These are the activations of a small neural network, seen along a few directions. Each row is one input.
Each table varies a few parts of the input and shows all the possible inputs, shuffled.
Descriptions start from the smaller parts, as in this example, which fits no table here: line(6) and (point or line(9) or (values(3) and ring(5))).
Shared parts are said once, and a part with two or three values counts as separate values.

Other details of the inputs shift rows strongly along three fixed directions, in all tables alike. That doesn't count.

Rows:
x1: 5, -19, -3, -6, -5, -17, 36, 3, -21, 20, -20
x2: 13, 35, 2, 32, -4, 5, -37, 32, 35, -4, -1
x3: 32, -28, 4, 13, 17, 22, -18, -13, -11, -15, -21
x4: -2, -5, -3, -15, 5, -5, 22, 5, -12, 17, 1
x5: -39, 1, 10, -52, -9, 21, -26, -16, 3, -52, 48
x6: -14, -10, -11, -5, -6, -32, 29, -21, 0, 26, 12
x7: 28, 27, -9, 42, -12, 11, -49, 26, 19, -14, -1
x8: -40, 5, 20, -48, 7, 23, -21, -17, 14, -43, 38
x9: -6, 2, -15, -14, -4, -13, 24, -13, -26, 6, -3
x10: 17, -20, 6, 16, 15, 20, -11, -18, -12, -21, -26
x11: -12, -4, 0, -9, -6, -11, 25, 4, -7, 5, -9
x12: 18, 19, -7, 54, -8, -10, -34, 21, 42, 3, 18
x13: -4, -11, -6, -8, -5, -14, 26, -5, -14, 17, -27
x14: 18, -22, 13, 10, 13, 18, -14, -7, -17, -11, -8
x15: -7, 32, -19, 24, -16, -32, 6, 29, 43, 24, 32
x16: 2, -20, 1, -18, -7, -10, 26, -1, -16, 10, -11
x17: -9, -4, -5, -9, -10, -13, 24, -13, -31, 0, -4
x18: 20, -11, 13, 20, 21, 24, -10, -23, -18, -8, -21
x19: -3, -4, 7, -6, -1, -8, 27, -10, -22, 22, -15
x20: 0, -17, -3, -16, 1, -8, 32, -1, -16, 9, -10
x21: 12, 33, 3, 36, -1, 12, -31, 36, 29, 2, 4
x22: -12, -4, -8, -18, -1, -16, 40, -3, -13, 17, -14
x23: 18, -15, 13, 14, 14, 22, -20, -23, -16, -4, -24
x24: 16, 14, -7, 41, -7, -5, -41, 11, 43, 2, 18
x25: 10, 41, -3, 26, 5, 10, -35, 32, 40, -6, 7
x26: -6, 5, -1, -2, 6, -17, 36, -8, -17, 19, -21
x27: -38, -8, 14, -38, 2, 14, -19, -30, 26, -45, 70
x28: -42, -10, 7, -67, -12, -2, 19, 3, 4, -14, 36
x29: 23, -14, -4, 17, 9, 20, -34, -25, -20, -24, -17
x30: -1, 28, -15, 4, -19, -28, 23, 51, 15, 44, 4
x31: 12, -5, -1, 11, 5, 19, -22, -18, -16, -30, -3
x32: -7, 1, -3, -8, 3, -10, 28, -8, -18, 29, -17
x33: -51, 37, -9, -45, -21, -9, 5, 41, 45, -6, 45
x34: 27, -27, 9, 37, 6, 4, -26, -35, -1, -11, -3
x35: 6, 23, -18, 11, -13, -23, 13, 46, 14, 44, -7
x36: -33, -8, 21, -51, 7, 29, -13, -4, 7, -43, 51
x37: 3, 20, -22, 4, -14, -22, 13, 45, 21, 33, -5
x38: 9, -8, 12, 7, 12, 16, -22, -20, -5, -15, -18
x39: 21, -10, 10, 16, 21, 25, -13, -24, -16, -6, -18
x40: -6, -12, 1, -12, -7, -10, 26, -6, -15, 8, -17
x41: 3, -14, -7, -10, 4, -13, 28, -1, -23, 31, -18
x42: 17, -13, 16, 22, 17, 14, -14, -22, -17, -16, -26
Description of these inputs: ring(6) and (values(2) or ring(5)).
Q: The inputs of x36 and x35 match in every part but the ring(6) part. If x15 is changed in the same way as x36 into x35, which row does it become?
A: x24
Q: List by row number the other rows that have the ring(6) part in common with x40.
A: x2, x7, x16, x19, x30, x34
Q: Change only the values(2) part in x31. List by row number the other rows that result.
A: x15
Q: Change only the ring(5) part in x28. List by row number the other rows that result.
A: x13, x23, x35, x38
